[[  2 -14   2  -3  -7 -11 -14]
 [  2 -13   2  -4  -5 -10 -14]
 [ 34 -18  34  24  -7 -16 -17]] -10

[[ 19  11  -1 -12]
 [  2  -9  11  37]
 [  1  -1   1   0]] 11

[[ 29  15  27   2]
 [-28 -14 -25  17]
 [-25 -26 -22   2]] -25

[[ -1   0  -1   0   0]
 [ 20   1  21  -8   4]
 [-20 -27   3 -16 -26]] -8

[[ -3   2   1  19  13  -3 -26]
 [  2  -1  -1   7  35   2  -4]
 [  1   0  -2  21 -26   0 -20]] 2

[[-17  -5   4 -37   4 -14]
 [ 22   5  34  10   2  12]
 [ -4 -15 -11  25 -30   4]] 2

[[ -4 -12  -2  -4   3 -10]
 [ -9  30   5   3  -4   7]
 [ 12 -12   0   2   0   6]] -4

[[  0  19   6 -22 -13 -29]
 [  8 -31   8 -14   6 -10]
 [ -5   7  17 -10  -8 -14]] 6

[[-20  -1   1  -1  24   6]
 [  0  -7  12  -3   4 -32]
 [  0 -14  13  -1   4 -33]] 4

[[14 36 -1  0]
 [27 -4  0  1]
 [ 1 35 -1  0]] 0
---
[[ 20   2 -16   7  31]
 [ 21  17  -2  25  21]] gives 31, -16

[[  1  10 -15 -33  14   3   0]
 [  2  -1   1   4  -7   1   0]] gives 14, -33

[[  6   3  -8   5]
 [-12  -2  18  -5]
 [ -2  -2  33  -1]] gives 33, -12

[-31 -10 -12 -34] gives -10, -34

[ 28   8 -15   0  18  30  18] gives 30, -15

[[ 14 -17   9  -1  -8  -7]
 [-23 -36   5  12  -9 -32]
 [ -1 -22  23  -4  -1   1]] gives 23, -36

[  2 -28 -34 -36  14] gives 14, -36

[ 16  35  29 -28   7] gives 35, -28

[[-11  -5 -33   4  31 -12]
 [  8   2  18 -10 -35  11]] gives 31, -35

[[  7  -3   1  -8   1  -5]
 [ 16  11 -31   2   9   2]] gives 16, -31
---
[[ 18  21   1 -27  -8  -5]
 [-16 -20  -7   4  21  19]
 [ 21  15 -24 -14  -8   9]]	18

[[  1   2  -1  -1   2   0]
 [ -1  -4   0   2  -3  -1]
 [ 16 -13   9  32 -17 -34]]	1

[[ 14  12 -10   0  12   3]
 [ -5  11   9 -21   9 -15]
 [-12  13   4 -11 -25 -33]]	14

[[ -4 -29  25   5  -2]
 [-28 -15 -32 -16 -20]
 [ -5 -11  -9  27 -28]]	-4

[[ 33 -30 -32   5 -23  -6]
 [ 27 -31 -19   2 -31  -8]
 [  0  23   1   9  37  -9]]	33

[[ -8  13 -18  23 -25]
 [ -7 -13  29 -32  24]
 [ -6   9  -7   6  -7]]	-8
---
 7  24  15  -5  12  33  26 Answer: 26, 7

 10   33   -8   -5  -35   -6
-12   31   13  -23   25  -11
Answer: -6, -12

  2   -1   17    5   17   -4  -13
 -6   -3   19   13   22   -1   -6
 -8    2   24   16   32   10   11
Answer: -13, -8

 -8   -1   28  -16    3 Answer: 3, -8

-28    5    5   -8  -21    6 Answer: 6, -28

 -8   -5  -28    6  -23  -33 Answer: -33, -8

-20  -12  -29   27  -32 Answer: -32, -20

-14   -2  -13  -22    4
-20   -5  -18  -29    5
Answer: 4, -20
---
array([  1.895, -11.714,  -1.091,  10.984,   7.244,  12.888,   9.619]) gives 7.244

array([[ 0.00,  1.34, -1.22,  0.08, -0.75,  1.66,  0.44],
       [ 0.22,  1.82, -0.73, -0.77,  0.08,  0.37,  0.76],
       [ 0.01,  0.47,  0.77, -1.39,  0.71, -0.95,  2.31]]) gives 0.22

array([-17.426,   9.559, -12.055, -14.543, -17.027]) gives -14.543

array([-147.57, -146.01, -155.12,  155.81, -178.77, -150.83, -191.44]) gives -150.83

array([  0.9,   2.1,  17.6,  -9.3, -16.3,  -4.8, -16.8]) gives -4.8

array([ 122.98,  113.47,   32.99, -156.47,  146.75,  129.38,   -1.06]) gives 113.47
---
[[ -3   2  -1   1   3   2]
 [ 17 -30  -3   2   6 -25]] -> 2

[[ -5   0  -6  17]
 [-17   2 -28 -25]] -> 2

[[ -3   0   8 -11   1   1]
 [-15  37 -29  31  32 -21]] -> 31

[[-30  -9 -29 -24]
 [-26 -13 -28 -25]] -> -13

[[-28   6  18  21  15  -4]
 [  8 -17 -10   2  13  14]] -> 2

[[ 21  -9  25   7 -14   9   5]
 [ 27   5 -23  -3  -7   3   1]] -> -7
---
[[ 12  17  16 -17 -29]
 [-18 -15 -32   7   9]] => -17

[[ 18  25   7  29]
 [-36 -32   4 -23]] => 7

[[ 27  12   4  -7]
 [ -2  -5  -4 -20]] => 4

[[ -3  -1  15  -1  -5  -6   2]
 [ 16  28  13 -11   3  32   0]] => -6

[[-35  -6  -1 -34 -30  35]
 [-12 -18 -17 -14 -19  -9]] => -30

[[  0  -5  -2  -4]
 [ -1  32 -12  30]] => -2

[[ 16   4  10  29 -22  -5  12]
 [  9  12   8 -14 -10  10  17]] => -5

[[-22 -11 -29   4  26   5  -4]
 [ 11   6   2  15  17 -17 -11]] => 5

[[ 4 36 -7  1  0]
 [ 5 36 -7  2  6]] => 1
---
[ 36  30  13  -9 -24 -27]
13
[ 25 -18  34   4  24   7  -9]
34
[  0 -13 -32  23  29  -5 -30]
-32
[  4 -29  14  35  10  13]
14
[-1 34  3 35]
3
[21 36 19 28 18 21]
19
[-27  16  35  -9   2 -31]
35
[-24   4  27 -17 -16   3]
27
[-32  24 -11   7   7  -6]
-11
---
[[4 4 5 4]
 [6 9 3 6]
 [2 5 6 4]] --> 2

[[-650  411  240 -270 -650  182]
 [ 490  491   56 -300  367  306]
 [-650  960  756   84 -650  668]] --> -650

[[221 171 103 218 199 233  86]
 [173 180 101 218 203 171 102]
 [161 200  55 248 204 180  88]] --> 161

[[ 571 -435  259  630  828  293]
 [ -68  876  676  684  726  145]
 [ 692  368    6 -304 -515  663]] --> 692

[[253 625 795 882]
 [860 816 226 322]
 [579 480 968 847]] --> 579

[[257 646 478 407 651 679]
 [216 871 707 670 904 907]
 [240 851 686 652 879 883]] --> 240

[[ 92 123  66  46 208]
 [  6  99  26 123 242]
 [ 41  42 109  92  15]] --> 41

[[3583 8574 4646 5271 6465]
 [5543 3158 4674 6070 4425]
 [6054 6729 7477 5034 4416]] --> 6054

[[3 4 1 6]
 [1 4 2 4]
 [2 7 1 3]] --> 2
